These are the activations of a small neural network, seen along a few directions. Each row is one input.
In each table, some parts of the input vary, and every possible input appears once, in random order.
A made-up example of a description, with smaller parts first: ring(8) and (point or line(11) or (values(2) and line(6))).
Shared parts are said once, and a part with two or three values counts as separate values.

Other details of the inputs shift rows strongly along three fixed directions, in all tables alike. That doesn't count.

Rows:
r1: [-22   0 -37  -9  -5   4 -11  15 -17   2  22  29]
r2: [-23  11 -38  -2  -4  -7 -13  24  -4  -1  29  29]
r3: [ 17 -22 -15   4  24 -14 -29 -18 -13 -11 -12 -15]
r4: [ 19 -23 -14   4  22 -18 -32 -18  -9 -12 -15 -16]
r5: [-18  11 -33  -3  -2   2 -14  29   9   3  27  32]
r6: [ 26 -18  -5  -8  19  -8 -13 -17  -9  -9 -13 -18]
r7: [-4 14 46 11 -9 26 27  9 11 10 -4  5]
r8: [ 26 -22 -13  -7  29  -8 -18 -19 -13 -11  -6 -15]
r9: [-16  14  32  51 -31  52  52  10  50  31 -12  16]
r10: [-26   1 -37   1  -9   1 -27  22  -2   5  13  32]
r11: [-24  12 -33  -1 -10  -8 -12  25   1   0  27  29]
r12: [ 28 -22 -11  -8  30  -7 -16 -20 -15  -9  -7 -18]
r13: [ 33  12  21 -32   0 -32   3 -39 -21 -14 -16 -56]
r14: [ 15 -16  -3  -3  11 -13 -10 -17 -13 -12 -12 -16]
r15: [ 18  -7  -7   0  19 -23 -13 -15 -10 -17  -1 -21]
r16: [-21  -4 -41 -17   0  -2  -7  13 -15   2  26  28]
r17: [ 13 -44 -20  62  71  32 -24  28  23  -2  20  43]
r18: [-21   8 -59  23 -13   5  -9  -1  11  17  21  16]
r19: [  9 -57 -29  44  64  27 -21  22  14  -5  14  36]
r20: [-16  -1 -70  13  -5  -7   1  -5  13  11  29  16]
r21: [ 20  -4  -1  -4  17 -20  -7 -19 -16 -14   1 -25]
r22: [-38  65   2 -67 -79 -46  24  -1 -11   4   6 -11]
r23: [-23  21  59  18 -26  59  44  42  33  20   1  24]
r24: [ 38  -6  13 -30   3 -38  -9 -44 -16 -18 -36 -53]
r25: [-26   1 -33  -2  -5  10 -20  17 -11   9  19  30]
r26: [ -7  31  -2 -23 -26 -31  -2  -5  -6  -1   1  -2]
r27: [-31  69  17 -64 -74 -19  28  -3 -16   8   5 -14]
r28: [-5 12 44 14 -6 31 28 13 10 13  0  9]
r29: [ 32  -4  62   5   2  -6  22 -24   2 -10 -32 -49]
r30: [ 21 -14   1  -3  14 -14 -12 -22 -12  -6 -13 -10]
r31: [ 22 -13   2  -3  14 -17 -11 -21 -10  -7 -18 -13]
r32: [ 17  -2  -3 -17  10 -35  -5 -21  -5 -17  -5 -28]
r33: [ 32 -10 -28  18  11 -13  -1 -39  16   0 -13 -34]
r34: [-24  14 -38 -22  -8 -12  -4  15 -10   0  36  23]
r35: [-23  -8 -41  -9  -2  -3 -11  19  -1   0  21  35]
r36: [-32  65   5 -61 -71 -25  19   1 -13   5   7  -9]
r37: [-31  25  61  18 -33  56  51  40  21  20   3  20]
r38: [ 40 -19  36   2  22  -8   4 -36 -11  -7 -33 -36]
r39: [ 41 -56  61  62  51  40  13  -1  28 -10 -41 -17]
r40: [ 20  -6   2   0  24 -12 -17 -21 -18  -5   0 -28]
r41: [-17   6 -25  -9  -5   6  -8  11 -13   9  17  32]
r42: [-30  21  60  25 -28  55  36  39  26  23  -3  18]
r43: [ -8  16   1  23 -37  10  34  -9  25  18  -9 -12]
r44: [ 14 -42 -18  57  70  34 -22  23  15  -1  24  39]
r45: [ 15 -16  -6  -4  16  -9  -7 -17 -20  -9  -6 -15]
r46: [-22  -6 -39 -15   3   3  -6  12 -14   3  27  29]
r47: [ 20  -8   0   4  19 -21 -23 -18  -6 -12  -8 -26]
r48: [ 25 -21  -1   6  23 -16 -17 -19  -4 -10 -18  -9]
r49: [-19  14 -40 -10  -2  -1 -16  24   2   0  29  30]
r50: [-26   1 -40  -6  -2   8 -23  14 -17   7  22  29]
r51: [ 21 -24  -7  -9  14 -30 -12 -19  -2 -13 -15 -18]
r52: [-4  2 35  4 -2 18 28  8 12  1  3 -2]
r53: [ -3  -8   2 -13  -5  -4   7  -3  -3   0  -2   0]
r54: [ 26 -16  82  24  -3  32  32   4  38   4 -51 -22]
r55: [-22  -4 -37   2  -7  -1 -16  26   0   2  15  36]
r56: [ 13  40  40 -64 -62 -45  21 -37 -15  -5 -45 -58]
r57: [ 16 -21  -3   4  24  -2 -20 -19 -17  -5  -8 -16]
r58: [ 16  -5  -4   0  16 -20 -23 -19 -10 -10  -3 -24]
r59: [ 21  -4  -1  -1  13 -30 -24 -18  -5 -10 -10 -29]
r60: [-37  53   2 -56 -80 -29  18   0 -17   5  -7  -3]
r61: [ -1 -20  45  36  26  49  31  23  26   6   5  12]
r62: [-24  11 -31   1   2   9 -18  20 -12   7  33  26]
r63: [ 16  -5  88  20  -4  25  48   2  30   1 -33 -29]
r64: [-24  18  66  33 -21  58  45  42  36  23  -4  33]
r65: [-19   4 -25  -3  -9  -4 -13  16   1   5   8  34]
Each input here is: values(5) and (point or (values(2) and line(6))).
- Changing only the values(5) part turns r12 into r57. The same change can be made to r6. Which row results? => r25
- Changing only the values(5) part turns r32 into r47. The same change can be made to r52. Which row results? => r62
- Change only the values(5) part in r59. List by row number the other rows that result. => r5, r11, r22, r26
- Change only the line(6) part in r31. List by row number the other rows that result. => r30, r38, r41, r48, r65
- Change only the values(2) part in r55. List by row number the other rows that result. => r11

Rows:
r66: [ -4   3  65 -16 -41  -1  39 -10  10   4 -44 -31]
r67: [  4  -5 -40  -7  17 -37 -10 -20 -12 -11  20 -18]
r68: [-39  12 -28 -13   0  30  -5  34 -22  14  43  56]
r69: [ 32 -13 -17  11  24 -31 -29 -33 -13 -12  -6 -37]
r70: [ 17 -16 -41 -16  11 -45 -16 -27 -22 -20   6 -22]
r71: [ -6   2 -15 -23 -22  -7  -4 -17 -15   8  -9   2]
r72: [ 10 -12 -42  -7  14 -34 -12 -17 -14 -12  15 -14]
r73: [ -2 -37  -6  39  67  37 -26  46   6  -5  30  55]
r74: [ 12   1 -43 -10  11 -21 -14 -29 -18  -3  10 -12]
r75: [ 22 -16  29  10   6  13  14 -22   4   4 -32 -23]
r76: [  7  22  60   5 -38   6  27 -13   7   3 -37 -39]
r77: [ 11  -1 -43 -13   4 -20 -13 -27 -24  -7   4  -7]
r78: [-27  -4  31  27 -19  44   8  33  22  19 -14  24]
r79: [-8  4 23 22 -9 44 25 31 29  9 -2 23]
r80: [  0   6 -13 -38 -27 -42   3 -21 -19  -9  -7 -26]
r81: [ 59 -69  46  50  68  29  -9 -12  32 -12 -44 -21]
r82: [  1   8   6 -48  -4 -38  -2 -13 -37 -16   8 -24]
r83: [-28  35  79 -15 -36  50  44  43  15  12  -3  19]
r84: [ 20 -48 -30  44  64  10 -33  12  13 -12   6  31]
r85: [ 17 -10  51   8  20   8  -6  -2 -12  -8 -14 -23]
r86: [ 41  -7  32   6  15  -4  10 -23  16  -9 -24 -41]
r87: [-36  90   6 -78 -95 -40  32 -14  -8  14   7 -24]
r88: [ 31  -6  27  14  16  -1  17 -38   7   5 -21 -42]
r89: [ 14   6 -37 -10  10 -40 -21 -17 -11 -13  10  -6]
r90: [-28  18 -41   9   2   0  -9  24  10   9  39  41]
r91: [-41   9 -32  -6 -22   8 -11  37   5  15  18  60]
r92: [-12   9 -41  -2  -4 -12 -15  13  -3  -3  21  30]
r93: [-13   1  28  15 -11  45  22  32  30  11  -8  27]
r94: [-9  8 29 36 -3 28 14 12 23 14  0 -5]
r95: [-45  11 -44   7 -19  19 -20  36  -4  12  28  50]
- Changing only one part turns r79 into r77. The same change can be made to r86. Which row results? => r74
- What do these inputs look like to the network? => values(5) and (point or line(5))
- Change only the line(5) part in r80. List by row number the other rows that result. => r66, r67, r70, r72
- List by row number the other rows that have the values(5) part in common with r91. => r73, r84, r89, r90, r92
